A small network was shown many inputs. Here are its activations along a few directions, one row for each input.
Each table varies a few parts of the input and shows all the possible inputs, shuffled.
Descriptions start from the smaller parts, as in this example, which fits no table here: values(2) and (point or ring(11) or (line(4) and ring(8))).
Shared parts are said once, and a part with two or three values counts as separate values.

Rows:
x1: [ -7   9   8 -18  -5  13  19  -9 -31   3  16 -24  -1  25]
x2: [-23  31 -25 -10  30 -24  68  -8  -5 -25  -8 -18   7  28]
x3: [ -6   5 -21   3  22  36 -26  -6  -4 -14   3 -27 -21 -28]
x4: [ -1 -30   4  10  12  13 -79 -14  -7 -33  38  32 -11 -23]
x5: [ 12  16  22  -2 -20   0  24  -5 -16  15  13   3   4  10]
x6: [-19  31 -57   6  52  -1  25  -7  18 -53 -19 -22 -16 -27]
x7: [ 29 -12  42  12 -31   2  -7   9  -6  48  -1   6   8  14]
x8: [  1 -39  -7  -4  51  32 -58 -14 -17  19 -27   6 -13 -16]
x9: [-10 -47   1 -10  37  10 -85 -11  -4 -23  11  56  -2 -19]
x10: [-11  18  -5  -5   2   2  42 -10 -24 -11  19 -29   4  24]
x11: [  4  34 -38  32  18 -11  35   7  43 -45 -21  33  -1 -44]
x12: [ 12 -28 -13   4  20  37 -54 -12 -18   8   8 -23 -14 -23]
x13: [  3 -36  30 -15 -14 -10 -27  10   9  50 -31   9  11  27]
x14: [-17  -5  -2 -20 -19   0   8   8 -15  12  12 -38  -5  22]
x15: [ -5  14 -41   9  24  22  -5 -12   5 -33   6 -34 -20 -27]
x16: [ -1 -31  14 -13 -17   8 -19   0 -26  36  13 -34   3  29]
x17: [ 14 -28  17   1 -43  -3 -23  16   3  43   3 -14   4  25]
x18: [ 17 -25  40 -19   4  -3 -10  -8 -25  46 -18  29  15  17]
x19: [-36  25 -28 -12  17 -32  56   7   5 -22 -15 -29   3  23]
x20: [ -1 -36  28 -30  23   6 -11 -12 -36  41 -15   1  12  32]
x21: [ 16  24 -17  31 -13   9   6   2  30 -29   3  19  -4 -52]
x22: [ -7  20  -7   3 -41 -18  25  18  23  -1   2 -25   1  14]
x23: [ 22  -6  40   0 -19   3  -4 -12 -29  39  12   6  12  11]
x24: [ 10  27  10   8 -34 -17  41  18  15   7   1  -8   6   2]
x25: [ 20 -31  38 -12 -12  -6 -12  15  -2  56 -27  28  13  14]
x26: [ 22   9  -5  24 -15  24 -16   5  20 -13  -1  27 -10 -46]
x27: [ -2  40 -13   4  15 -30  73  -3   4 -18  -9   9  13  12]
x28: [-14  -4 -14   4  10  14 -51  -8   9 -57  40  26 -17 -26]
x29: [-11 -45  22 -26  14   0 -24  -2 -23  46 -21  -7   6  37]
x30: [-21   6 -27  11  11  -1 -31  -7  16 -74  43  20 -12 -31]
x31: [-35  22 -50   3  38 -24  -2  -7  31 -88  20  31  -7 -33]
x32: [  2 -17  30 -12  -3  15  -7 -15 -42  32  13 -21   5  24]
x33: [ 24 -24  17   9  15  18 -47   0  13  24 -34  53   8 -41]
x34: [-21  12 -11  -9 -13 -11  27   4  -8  -7  10 -42  -2  24]
x35: [ 17   8  22   6 -35  -4  20  21   6  22   0   1  -1  10]
x36: [ -5   7  11  -7 -42 -10   3  22  14  17  -4 -18  -3  12]
x37: [ 35 -14   9  32 -13  27 -44  -6   8  14   1  32  -2 -38]
x38: [ -1  44  -6   5  -3 -40  70  19  32 -11 -25   3  12   6]
x39: [-16  28 -26   1 -12 -41  56  19  42 -18 -21 -15   4  20]
x40: [ 11  31  11   8 -11  -7  45 -11  -9  -2  13  -3  11  12]
Changing only one part turns x6 into x8. The same change can be made to x19. Which row results? -> x29
Changing only one part turns x33 into x37. The same change can be made to x20. Which row results? -> x32
What do these inputs look like to the network? -> line(5) and (values(3) or ring(5))
A walk changes only the ring(5) part. It starts at x32 and steps to x16. List the rest of the walk in order. -> x17, x7, x23
Change only the values(3) part in x37. List by row number the other rows that result. -> x4, x12
List by row number the other rows that have the line(5) part in common with x28. -> x1, x3, x5, x14, x26, x35, x36

Rows:
x41: [ 14 -34  34 -17   5  12 -21  -2 -25  65 -24   3  18  23]
x42: [  8 -42  24 -21   4   1 -21   2 -11  64 -35   0   5  28]
x43: [-38  27 -37  -6  25 -26  31 -10   2 -64  29 -10  -3  11]
x44: [-31  32 -42  -2  27 -14  53 -10  -7 -42  10 -47  -5  15]
x45: [-16  45 -28  15 -10 -33  52  14  35 -57   8  17   7  -7]
x46: [-22  58 -38  -7   5 -14  72   9  25 -41 -14 -25  -3   0]
x47: [ 24 -31  21   7 -13  39 -57  -4 -14  29   7   1 -14 -12]
x48: [ 10 -34  47 -15 -11   6 -43  -7 -28  40   7  34  15  15]
x49: [ 28 -35  29   0  -4  39 -52 -10 -22  39  -1  16  -9 -14]
x50: [ 13  44 -36  36   3 -21  46   5  40 -43  -8   7  -5 -39]
x51: [ 11 -51  13  -7  21  12 -50  -2  -1  42 -34  21  -2  -3]
x52: [  9  49 -27  25 -15 -30  77   9  30 -23 -10 -15   3  -8]
x53: [-25  23 -55   9  43   0  24 -14   5 -60  13 -22 -12 -18]
x54: [ 14 -29   9   8 -18  32 -61   1  -8  24  15 -15  -7 -20]
x55: [ 14 -41  24  -3  24  23 -50  -7 -13  47 -21  25  11 -10]
x56: [  0 -49  30 -22   1 -13 -44   3  -4  38 -16  34   6  26]
x57: [  3 -30  26  -4 -38   8 -56   4 -10  18  34  -3   3   9]
x58: [ 11 -23  20  -3 -36  22 -32   5 -18  43  13 -38   0  12]
x59: [ 19 -25  34  -3 -30  26 -28   1 -24  48   8 -23  -8  19]
x60: [-19  50 -45   6  23  -5  41   6  34 -62 -12  -3 -14 -33]
x61: [ 16 -35  48 -12 -23  11 -47  -7 -26  30  17  26   2  16]
x62: [ -8  50 -35  16  -7 -20  76  16  28 -31 -10 -19   2  -4]
x63: [ 18 -29  43 -13  -7  15 -22  -7 -36  64 -11  -3  11  18]
x64: [ 11 -33  42  -3 -33  14 -50   0 -15  23  27  12  -5  16]
x65: [-30  52 -27 -11   5 -33  46   8  31 -68   6   7  -3  -3]
x66: [ 24 -28  40 -10 -21  26 -22  -6 -33  57  -4  -7   1  18]
x67: [ 20 -37  30   1   9  31 -50 -12 -24  44 -11  21   6 -14]
x68: [  0  44 -20  24 -18 -43  54   9  39 -47  10  20   6 -13]
x69: [-25  43 -40  -5  20 -18  62   1   4 -39  -1 -37  -6   8]
x70: [ -4  43 -44  30  10  -8  47  10  38 -52 -10   5  -3 -37]
x71: [  5 -43  43 -17   3  -3 -43  -2 -17  40  -3  36  20  19]
x72: [-22  34 -51  11  36  -4  32  -4  14 -60   2 -15 -13 -25]
x73: [-33  36 -33  -6  18 -32  37  -1  11 -66  20  -5  -4   6]
What do these inputs look like to the network? -> values(3) and (line(5) or line(6))
Change only the line(5) part in x44. List by row number the other rows that result. -> x46, x52, x62, x69
A walk changes only the line(6) part. It starts at x57 and steps to x64. List the rest of the walk in order. -> x61, x48, x71, x56
List by row number the other rows that have the values(3) part in common with x72. -> x47, x49, x50, x51, x53, x54, x55, x60, x67, x70
